These are the activations of a small network on made-up records, seen along a few directions, one row for each record.
After each row come some of the record's fields: Sel, Kon, Dazig, Nitub, Fuze, Rofur.
Not every record has every field; a missing one is left out.
Other fields move the rows too, some of them a lot.
In the rows, 500 means zero.
Strong random noise was added to every row along 6 fixed directions; ignore it. To show where, here is one row again and again, with new noise each time:
[496 524 530 476 463 463 491 463 476 443 556 422 336 470 519 433 538 473
 470 419 448 496 559 474 550 343 363 427 314 513]
[527 397 425 457 670 449 388 359 448 373 604 354 179 384 526 449 639 524
 445 457 533 576 595 560 420 282 499 243 543 484]
[461 320 631 533 429 442 502 489 525 517 457 565 458 600 554 439 329 366
 408 496 404 484 431 472 623 557 409 684 377 459]
[562 292 625 654 438 458 441 375 533 490 320 693 408 520 617 417 350 406
 542 424 329 406 373 371 496 657 467 728 356 496]
[612 366 470 626 749 711 407 248 598 566 526 597 553 448 497 658 641 687
 586 450 607 440 501 712 357 556 567 427 630 482]
[375 493 481 377 395 441 548 551 468 453 604 336 374 601 498 470 420 455
 332 527 514 556 567 565 674 359 345 429 500 458]
[549 574 376 625 403 638 525 356 541 509 341 587 544 553 559 598 469 745
 603 465 508 359 472 527 418 713 490 537 698 496]
[468 352 694 534 481 426 541 570 527 570 489 551 560 626 518 426 344 354
 365 535 420 503 443 477 619 586 424 756 320 431]

[507 481 537 520 385 540 467 412 555 474 546 549 435 455 519 479 485 443
 608 361 443 436 477 467 575 361 372 435 274 612]	<Sel:p1 Kon:k3 Dazig:e1 Fuze:g8 Rofur:j2>
[578 485 510 553 534 523 464 457 500 520 474 595 530 425 481 498 517 471
 605 438 479 496 461 437 434 520 550 516 425 553]	<Sel:p2 Dazig:e2 Nitub:z3 Fuze:g9 Rofur:j3>
[488 714 515 486 477 529 619 679 493 586 404 492 711 600 484 546 527 655
 445 624 550 446 509 444 424 721 523 669 565 397]	<Sel:p1 Kon:k2 Dazig:e3 Nitub:z1 Fuze:g9 Rofur:j2>
[519 555 510 493 428 522 465 500 498 499 419 583 445 442 522 533 585 514
 579 436 479 425 494 406 533 452 400 479 383 527]	<Sel:p1 Kon:k1 Dazig:e3 Nitub:z5 Fuze:g8 Rofur:j1>
[521 705 496 428 519 586 501 554 458 561 533 533 577 436 465 587 686 658
 600 477 596 506 565 466 472 443 421 392 420 509]	<Sel:p1 Kon:k1 Dazig:e2 Nitub:z9 Fuze:g9 Rofur:j2>
[489 646 238 412 463 543 484 443 405 394 517 392 330 405 503 568 632 704
 598 461 638 519 599 520 376 408 535 165 782 532]	<Sel:p2 Dazig:e1 Fuze:g9 Rofur:j3>
[545 331 558 525 642 514 429 437 535 498 485 572 474 463 524 495 518 459
 502 524 489 496 451 515 431 522 564 548 476 457]	<Sel:p1 Kon:k3 Dazig:e3 Nitub:z4 Fuze:g9 Rofur:j2>
[456 623 459 482 465 562 579 513 478 505 461 420 585 568 456 524 492 585
 439 514 559 512 559 545 519 535 519 507 630 437]	<Sel:p2 Dazig:e2 Nitub:z3 Fuze:g9 Rofur:j2>
[444 615 479 452 445 538 528 422 477 398 502 327 309 508 528 494 622 596
 436 420 476 446 643 553 531 341 356 346 453 456]	<Sel:p1 Dazig:e3 Nitub:z6 Fuze:g8 Rofur:j2>
[433 579 367 393 464 328 575 647 394 393 549 278 379 555 469 382 416 516
 342 643 533 607 544 484 519 468 552 438 711 439]	<Sel:p2 Kon:k2 Dazig:e3 Nitub:z7 Fuze:g9 Rofur:j2>
[503 404 370 448 646 521 418 429 508 464 613 415 426 457 465 573 584 570
 466 554 615 583 557 646 480 392 557 288 719 500]	<Sel:p1 Kon:k2 Dazig:e3 Nitub:z2 Fuze:g8 Rofur:j1>
[428 717 533 388 339 350 621 824 368 536 429 470 627 570 469 412 452 485
 412 585 493 553 535 275 540 626 475 657 443 457]	<Sel:p2 Dazig:e2 Nitub:z5 Fuze:g9 Rofur:j3>
[434 281 546 342 699 521 380 446 465 468 565 501 358 464 492 581 626 497
 413 552 602 597 532 583 520 359 472 379 542 378]	<Sel:p1 Kon:k3 Dazig:e3 Nitub:z7 Fuze:g9 Rofur:j2>
[475 281 501 509 533 646 417 342 613 544 521 645 550 516 518 634 425 456
 569 495 539 485 396 624 557 498 507 486 580 521]	<Sel:p1 Kon:k2 Dazig:e2 Nitub:z4 Fuze:g9 Rofur:j2>
[489 401 504 478 606 531 455 403 537 464 624 434 448 478 469 514 545 483
 480 490 523 548 527 633 527 353 501 376 498 509]	<Sel:p1 Kon:k3 Dazig:e2 Nitub:z7 Fuze:g8 Rofur:j2>
[655 380 490 709 629 353 467 478 500 478 377 564 470 453 562 359 421 472
 550 551 420 497 409 393 258 733 759 626 631 511]	<Sel:p1 Kon:k2 Dazig:e1 Fuze:g8 Rofur:j3>
[400 503 336 340 428 566 461 453 508 433 638 363 384 511 461 612 527 550
 466 497 597 547 574 627 635 276 380 221 632 539]	<Sel:p1 Kon:k2 Dazig:e3 Nitub:z3 Fuze:g8 Rofur:j1>
[397 613 541 471 273 610 605 488 531 517 495 471 554 616 482 556 421 524
 492 431 475 417 513 585 696 453 325 541 437 522]	<Sel:p2 Dazig:e3 Nitub:z6 Fuze:g8 Rofur:j2>
[525 698 548 499 501 432 596 605 465 521 547 383 609 515 459 404 559 528
 444 522 483 533 611 435 475 495 486 552 349 474]	<Sel:p1 Dazig:e2 Nitub:z2 Fuze:g9 Rofur:j2>
[648 529 595 598 620 500 432 464 471 517 435 629 509 365 494 452 650 569
 663 412 454 466 467 348 330 539 546 550 298 552]	<Sel:p2 Kon:k2 Dazig:e2 Nitub:z9 Fuze:g8 Rofur:j2>
[361 577 450 338 337 448 574 654 422 465 477 423 458 609 475 506 395 523
 382 595 545 551 500 461 651 488 396 508 614 425]	<Sel:p2 Kon:k1 Dazig:e3 Nitub:z7 Fuze:g9 Rofur:j2>
[593 277 571 591 780 450 445 446 555 499 580 451 470 471 490 450 516 392
 417 558 480 552 500 631 374 496 665 520 515 445]	<Sel:p1 Kon:k3 Dazig:e3 Nitub:z4 Fuze:g8 Rofur:j3>
[548 661 634 612 441 617 595 499 582 613 450 566 761 576 500 532 518 592
 566 455 452 368 513 524 493 643 455 678 325 514]	<Sel:p1 Dazig:e2 Nitub:z6 Fuze:g8 Rofur:j2>
[614 498 600 674 590 490 486 370 518 482 449 518 473 434 549 390 553 488
 550 407 382 463 526 472 390 524 547 560 339 504]	<Sel:p1 Dazig:e2 Nitub:z9 Fuze:g9 Rofur:j2>
[557 470 362 479 765 450 432 423 393 339 507 300 206 358 502 435 702 592
 423 506 565 580 635 558 264 376 682 239 743 410]	<Sel:p2 Dazig:e3 Nitub:z4 Fuze:g9 Rofur:j3>
[476 533 601 625 290 674 569 407 615 568 340 679 701 610 554 564 360 504
 599 395 377 332 415 484 598 655 404 723 362 519]	<Sel:p1 Dazig:e2 Nitub:z4 Fuze:g9 Rofur:j2>
[527 707 456 514 493 490 565 577 504 521 604 410 568 462 443 465 568 543
 533 470 523 513 555 476 476 416 477 416 398 567]	<Sel:p1 Kon:k1 Dazig:e1 Fuze:g9 Rofur:j1>
[556 496 456 508 371 621 391 402 515 519 374 784 535 386 536 621 563 602
 787 387 508 382 392 363 462 566 451 476 444 631]	<Sel:p2 Kon:k3 Dazig:e2 Nitub:z5 Fuze:g8 Rofur:j1>
[328 291 501 298 502 541 448 484 454 500 575 505 433 586 497 615 461 481
 398 564 623 611 512 626 671 409 427 401 672 423]	<Sel:p2 Dazig:e2 Nitub:z9 Fuze:g9 Rofur:j2>
[516 530 384 576 452 455 533 511 508 508 475 496 524 530 514 491 393 523
 534 534 502 506 445 471 444 616 584 503 674 544]	<Sel:p1 Kon:k1 Dazig:e1 Fuze:g9 Rofur:j3>
[581 740 346 523 603 592 509 427 468 472 583 351 491 375 431 556 744 697
 599 431 599 497 628 592 311 412 593 258 628 578]	<Sel:p2 Dazig:e2 Nitub:z8 Fuze:g8 Rofur:j3>
[394 209 488 430 595 551 446 406 496 517 551 502 499 581 486 606 410 421
 380 549 603 616 508 702 599 494 567 461 769 416]	<Sel:p2 Dazig:e2 Nitub:z2 Fuze:g9 Rofur:j3>
[584 504 545 509 477 649 388 370 502 546 457 765 513 346 519 621 650 582
 794 339 512 418 443 413 456 460 399 434 280 601]	<Sel:p2 Kon:k3 Dazig:e2 Nitub:z9 Fuze:g9 Rofur:j1>
[452 471 588 445 471 555 491 529 519 588 465 633 615 545 511 580 511 526
 536 508 551 478 457 433 543 569 420 583 411 471]	<Sel:p1 Kon:k3 Dazig:e1 Fuze:g9 Rofur:j2>
[594 494 675 539 698 538 438 485 549 535 594 534 510 368 473 451 674 410
 528 413 451 498 525 484 460 325 459 493 118 506]	<Sel:p1 Kon:k1 Dazig:e3 Nitub:z4 Fuze:g9 Rofur:j2>
[534 214 567 474 707 563 344 426 525 557 537 720 514 400 503 592 586 469
 592 497 615 534 409 540 439 496 575 454 508 491]	<Sel:p2 Kon:k3 Dazig:e1 Fuze:g9 Rofur:j1>
[501 473 566 519 448 425 511 633 478 582 378 679 638 532 521 489 398 441
 534 579 467 496 356 337 481 722 574 739 506 507]	<Sel:p2 Kon:k1 Dazig:e2 Nitub:z8 Fuze:g9 Rofur:j1>
[538 527 644 484 673 676 482 424 545 600 575 522 650 466 433 633 754 584
 530 427 576 477 630 624 499 393 410 466 285 443]	<Sel:p1 Dazig:e3 Nitub:z2 Fuze:g8 Rofur:j1>
[396 196 517 398 619 590 410 400 587 530 672 505 510 572 493 621 421 421
 385 572 617 593 480 765 650 398 486 396 645 446]	<Sel:p1 Kon:k3 Dazig:e2 Nitub:z7 Fuze:g9 Rofur:j2>
[511 372 475 504 654 622 405 331 581 517 647 517 513 419 483 587 597 499
 549 446 582 506 508 703 489 372 548 351 548 571]	<Sel:p1 Dazig:e2 Nitub:z8 Fuze:g9 Rofur:j2>
[438 481 514 495 416 532 501 418 488 465 416 520 443 537 561 501 481 524
 511 438 469 463 513 445 520 523 448 509 496 472]	<Sel:p1 Dazig:e1 Fuze:g9 Rofur:j2>
[410 505 483 459 211 422 528 514 483 426 443 492 352 574 587 436 314 411
 476 471 381 464 475 416 691 452 321 517 430 529]	<Sel:p1 Kon:k2 Dazig:e3 Nitub:z9 Fuze:g9 Rofur:j2>
[574 471 575 501 536 391 421 474 462 406 487 489 295 369 557 341 554 384
 532 427 387 514 507 321 407 380 490 466 236 526]	<Sel:p1 Kon:k3 Dazig:e2 Nitub:z4 Fuze:g9 Rofur:j2>
[539 636 381 446 668 433 521 605 449 467 634 292 479 445 446 463 617 569
 421 600 597 614 609 552 344 436 626 318 641 465]	<Sel:p1 Kon:k2 Dazig:e2 Nitub:z4 Fuze:g9 Rofur:j3>

Here are new rows. What are their fields?
[541 633 394 532 573 492 564 552 501 525 606 383 543 471 418 505 561 536
 481 520 560 513 532 587 433 470 562 444 582 545]	<Sel:p2 Kon:k1 Dazig:e3 Nitub:z8 Fuze:g9 Rofur:j3>
[460 537 472 419 448 484 528 652 465 537 477 536 581 543 484 539 430 498
 495 589 556 537 456 457 518 573 531 530 608 473]	<Sel:p2 Kon:k1 Dazig:e2 Nitub:z4 Fuze:g9 Rofur:j3>
[434 421 434 448 458 527 450 428 512 414 471 456 323 514 553 521 473 496
 436 479 480 482 506 510 551 422 419 404 559 459]	<Sel:p1 Kon:k2 Dazig:e3 Nitub:z4 Fuze:g9 Rofur:j2>
[554 402 672 615 736 617 508 405 599 613 605 530 693 499 445 520 593 473
 483 449 532 495 528 651 453 496 549 584 337 464]	<Sel:p1 Dazig:e1 Fuze:g9 Rofur:j2>
[532 459 463 549 495 350 507 583 445 458 333 494 416 546 546 406 411 506
 412 602 453 515 475 367 438 671 589 621 664 424]	<Sel:p1 Kon:k1 Dazig:e3 Nitub:z2 Fuze:g8 Rofur:j1>
[359 497 496 282 398 426 530 657 421 478 546 419 418 560 456 523 505 444
 376 578 570 564 544 473 664 375 366 461 500 442]	<Sel:p2 Kon:k3 Dazig:e3 Nitub:z5 Fuze:g8 Rofur:j1>
[443 625 371 438 413 730 572 466 600 574 720 442 681 544 380 689 494 566
 571 451 626 476 521 761 638 343 395 315 546 608]	<Sel:p2 Kon:k2 Dazig:e2 Nitub:z4 Fuze:g9 Rofur:j3>
[524 382 587 558 579 577 481 385 554 482 508 495 453 498 479 482 518 451
 471 418 463 452 491 581 496 442 483 539 395 482]	<Sel:p2 Dazig:e3 Nitub:z4 Fuze:g8 Rofur:j2>
[676 508 413 568 753 467 389 452 451 479 501 550 450 293 466 476 685 576
 633 492 553 560 489 412 220 518 704 383 560 544]	<Sel:p2 Kon:k1 Dazig:e2 Nitub:z3 Fuze:g9 Rofur:j3>
[480 541 445 420 582 440 497 555 436 449 551 366 395 485 501 507 603 569
 433 575 550 552 583 547 433 449 539 372 620 448]	<Sel:p1 Kon:k3 Dazig:e3 Nitub:z6 Fuze:g8 Rofur:j3>
[565 480 616 522 517 495 423 496 526 546 508 630 482 389 528 486 564 385
 596 419 442 464 456 410 509 432 439 532 223 575]	<Sel:p1 Kon:k1 Dazig:e3 Nitub:z8 Fuze:g9 Rofur:j1>
[524 499 573 498 547 537 482 480 518 491 486 522 462 459 508 486 582 496
 507 450 470 449 505 465 470 446 436 520 322 473]	<Sel:p1 Kon:k3 Dazig:e3 Nitub:z4 Fuze:g9 Rofur:j2>
[526 446 591 560 491 448 478 426 513 457 464 507 402 470 556 404 499 422
 527 429 412 476 504 423 481 455 485 518 341 514]	<Sel:p1 Dazig:e1 Fuze:g8 Rofur:j2>
[566 475 565 580 519 436 479 493 472 483 387 605 475 457 554 428 527 519
 555 482 409 455 464 372 423 600 510 616 383 481]	<Sel:p1 Kon:k3 Dazig:e3 Nitub:z9 Fuze:g9 Rofur:j2>
[478 349 408 520 359 386 436 462 477 424 372 604 355 495 589 431 291 400
 540 538 439 502 345 390 510 613 586 560 706 565]	<Sel:p2 Kon:k1 Dazig:e2 Nitub:z8 Fuze:g9 Rofur:j2>
[435 283 574 453 566 487 521 592 536 566 561 497 571 629 449 540 348 368
 348 622 549 562 430 631 597 549 537 622 603 420]	<Sel:p2 Kon:k2 Dazig:e3 Nitub:z4 Fuze:g8 Rofur:j3>
[549 648 395 438 632 472 508 557 420 483 622 394 499 403 433 491 678 652
 539 547 628 577 586 526 374 418 573 324 585 515]	<Sel:p2 Kon:k3 Dazig:e2 Nitub:z9 Fuze:g9 Rofur:j2>
[433 589 541 356 445 572 553 650 495 582 568 531 666 546 434 597 522 517
 511 556 601 517 499 515 581 472 421 506 434 474]	<Sel:p2 Kon:k3 Dazig:e2 Nitub:z4 Fuze:g9 Rofur:j1>
[495 402 542 539 454 498 496 512 559 558 559 591 572 515 508 505 386 379
 543 480 487 498 425 530 572 505 479 536 427 560]	<Sel:p1 Kon:k2 Dazig:e1 Fuze:g9 Rofur:j3>
[666 507 550 627 781 553 465 401 529 532 604 445 543 371 411 464 699 535
 533 421 537 523 594 606 355 402 614 435 395 528]	<Sel:p2 Dazig:e3 Nitub:z2 Fuze:g8 Rofur:j1>
[421 648 459 389 416 565 520 501 457 439 456 436 400 517 507 565 616 650
 476 459 518 448 586 471 556 406 316 393 452 431]	<Sel:p1 Kon:k3 Dazig:e3 Nitub:z7 Fuze:g9 Rofur:j2>
[501 813 456 413 468 522 547 574 402 462 434 394 481 447 487 489 693 674
 512 480 545 507 653 366 415 448 463 389 462 441]	<Sel:p1 Dazig:e2 Nitub:z3 Fuze:g9 Rofur:j2>
